A small network was shown many inputs. Here are its activations along a few directions, one row for each input.
Each table varies a few parts of the input and shows all the possible inputs, shuffled.
A made-up example of a description, with smaller parts first: one of 6 places along a line, together with either a single point or one of 9 places around a ring or (one of 2 separate values, together with one of 5 places around a ring).
Shared parts are said once, and a part with two or three values counts as separate values.
(in the rows, 128 means zero)

Other details of the inputs shift rows strongly along two fixed directions, in all tables alike. That doesn't count.

Rows:
row 1: [143  91 117  83 140  98 141 106 117 162  48]
row 2: [134 104  98  84  53 185  37 144  71  96 110]
row 3: [151 170 116 146  85 181  70 165 116 103 151]
row 4: [122 174 125 124 197  83 211  75 154 195 128]
row 5: [132 110 141 118  82 159  86 158 123 113 147]
row 6: [132  33 135  68 106  83 116  92 113 134  59]
row 7: [125 103 144 111 170  65 195 102 160 168  87]
row 8: [102  77 138  92 167  62 193  69 151 180  91]
row 9: [117 188 143 170 130 161 143 171 161 113 181]
row 10: [110  32 106  53 114  85 119  80  96 133  34]
row 11: [127  68  83  75 133  86 124  85 102 134  12]
row 12: [133 131 125 148  78 160  77 179 132  65 131]
row 13: [126  95 131 105 162  67 168  74 151 169 106]
row 14: [124 114 136 137  83 146  83 155 133  83 150]
row 15: [101 198 153 191 136 140 154 149 186 103 233]
row 16: [137 218 129 161 137 181 134 149 144 154 194]
row 17: [118 203 132 172 124 162 123 145 159 117 229]
row 18: [128 110 108  96 156 101 158 102 122 165  56]
row 19: [152 158 137 140 108 151 111 159 131 113 136]
row 20: [144 180 161 154 114 161 120 153 155 129 220]
row 21: [153 181 132 139 112 178 107 156 126 146 166]
row 22: [120 147 118 148 103 147 108 159 139  79 132]
row 23: [ 94 134 167 197 227  61 230 109 164 138 169]
row 24: [117 105 129  96 173  84 186  70 144 198 116]
row 25: [145  53  87 105  81 182  26 144  22  82  78]
row 26: [120 133 114 108 180  76 191  89 136 165  72]
row 27: [118 223 155 238 182 162 159 183 141 101 246]
row 28: [135  20  99  97  63 174  12 139  21  67  87]
row 29: [154  91 121  80 126 104 126  95 110 161  69]
row 30: [146 117 139 125  81 153  89 167 124  86 117]
row 31: [148 152 138 128  82 187  77 164 119 124 178]
row 32: [ 82 125 179 192 226  53 236  86 169 156 199]
row 33: [128 110 103 106  62 178  57 168  88  65  90]
row 34: [124 125 104 106 177  69 184  66 139 181  81]
row 35: [138 208 137 185 131 154 130 172 162 105 176]
Description of these inputs: one of 5 places around a ring, together with either a single point or one of 6 places around a ring.
The inputs of row 33 and row 4 match in every part but the place on the ring of 5. If row 30 is changed in the same way as row 33 into row 4, which row does it become? -> row 29
Which other rows does row 13 become when the place on the ring of 5 takes its other values? List them by row number. -> row 3, row 12, row 14, row 35
List by row number the other rows that have the place on the ring of 5 in common with row 5. -> row 6, row 8, row 10, row 14, row 15, row 32
Which other rows does row 13 become when the place on the ring of 6 takes its other values? List them by row number. -> row 2, row 17, row 20, row 24, row 31

Rows:
row 36: [118  86 138 129 192  69 188  89 122 163 106]
row 37: [114 171 163 203 186 124 175 132 146 151 227]
row 38: [128 191 137 196 125 174 110 178 134  71 207]
row 39: [124  41 133  91 119 120  95 105  86 135  82]
row 40: [117 102 130 145 169  90 148  96 120 139 144]
row 41: [122 190 139 184  97 163 103 170 148  68 205]
row 42: [128 120 115 133  63 168  49 164  97  61 150]
row 43: [125  84 112  97  85 126  99 131 124  96  66]
row 44: [121  67 117  97  91 132  79 115 103 115 111]
row 45: [115  95 155 112 176  71 190  98 144 160  91]
row 46: [116 147 114  82 180  83 202  59 137 211  95]
row 47: [129 105 118 109  64 166  66 156 113  76 117]
row 48: [131 103 126 122  63 196  43 172  94  98 163]
row 49: [110 201 146 194 150 109 178 144 190 106 189]
row 50: [170 187 137 142 111 171 107 135 134 156 188]
row 51: [114 174 147 190 198  95 217 137 174 143 157]
row 52: [130 104  73  54 110 123 109 102 103 156   8]
row 53: [170 214 126 150 118 153 118 171 166 143 142]
row 54: [126  97 116 128  69 158  46 143  90  79 142]
row 55: [131  58  97 103 120 103 112 113  95  97  30]
row 56: [123 175 148 162 100 176 102 166 151  89 216]
row 57: [112 156 102  89 180  87 198  74 149 203  84]
row 58: [132 110 138 127  73 189  52 182  87  82 144]
row 59: [162 239 155 169 170 128 191 127 186 186 212]
row 60: [178  86  96  52 108 111  94 101 103 160  19]
row 61: [127  63 124  93 110 104 121 127 103 118  33]
row 62: [119 106 139 137 184  89 178 108 133 142 106]
row 63: [114 115 148 117 157 100 176 114 158 154 121]
row 64: [131  94 126 102  73 175  64 161  95  97 130]
row 65: [115  97 133 104 162  73 196 101 159 160  74]
row 66: [122 155 111 106 160 121 177  71 132 195 140]
row 67: [125 162 139 177 133 151 113 155 118  89 195]
What is each input in this table made of? -> one of 4 places along a line, together with either one of 2 separate values or one of 6 places around a ring
The inputs of row 66 and row 46 match in every part but the place on the line of 4. If row 50 is changed in the same way as row 66 into row 46, which row does it become? -> row 59
List by row number the other rows that have the place on the line of 4 in common with row 61. -> row 43, row 49, row 51, row 52, row 53, row 55, row 65
A walk changes only the place on the line of 4. It starts at row 39 and steps to row 58. List the rest of the walk in order. -> row 45, row 61

Rows:
row 68: [138 143 162 157 134 147 132 144 147 148 199]
row 69: [ 95 131 122 149 184  78 185  86 159 137 151]
row 70: [121 145 133 108 181  96 207  96 143 196 103]
row 71: [121 160 102 136 101 167  85 129 111 111 154]
row 72: [106 108 129 132  98 147  97 135 120  87 159]
row 73: [117 100 114 128 134 138 113 143  95  95  84]
row 74: [135 136 146 114 117 112 149 136 166 131 120]
row 75: [125 144 105 123 147 138 138 130 105 138  93]
row 76: [124 107 143 128 133  75 156 124 158 119  96]
row 77: [111 103 143 109 153 115 170 121 133 159  98]
row 78: [123 148 111 110  88 166  90 130 118 131 160]
row 79: [137  83 106 105 112  92 112 119 121 100  43]
row 80: [111 121 134 114  85 163  95 137 123 111 166]
row 81: [149 245 134 187 133 158 143 168 183 115 199]
row 82: [146  96 124 145 115 136  88 131  91 100 128]
row 83: [158  94 116  89 118 128 100 109  95 166 101]
row 84: [134  47 136 115 112 114  92 121  89 114  98]
row 85: [ 97 125 149 160 176 104 186 135 149 136 137]
row 86: [157 177 126 113  87 166  86 160 145 116 128]
row 87: [155 146 125 137 150 118 136 108 109 151 142]
What is each input in this table made of? -> one of 4 separate values, together with one of 5 places around a ring
The inputs of row 78 and row 86 match in every part but the choice among 4 separate values. If row 80 is changed in the same way as row 78 into row 86, which row does it become? -> row 74
Which other rows does row 82 become when the choice among 4 separate values takes its other values? List them by row number. -> row 69, row 73, row 79
Which other rows does row 84 become when the choice among 4 separate values takes its other values? List them by row number. -> row 72, row 76, row 85
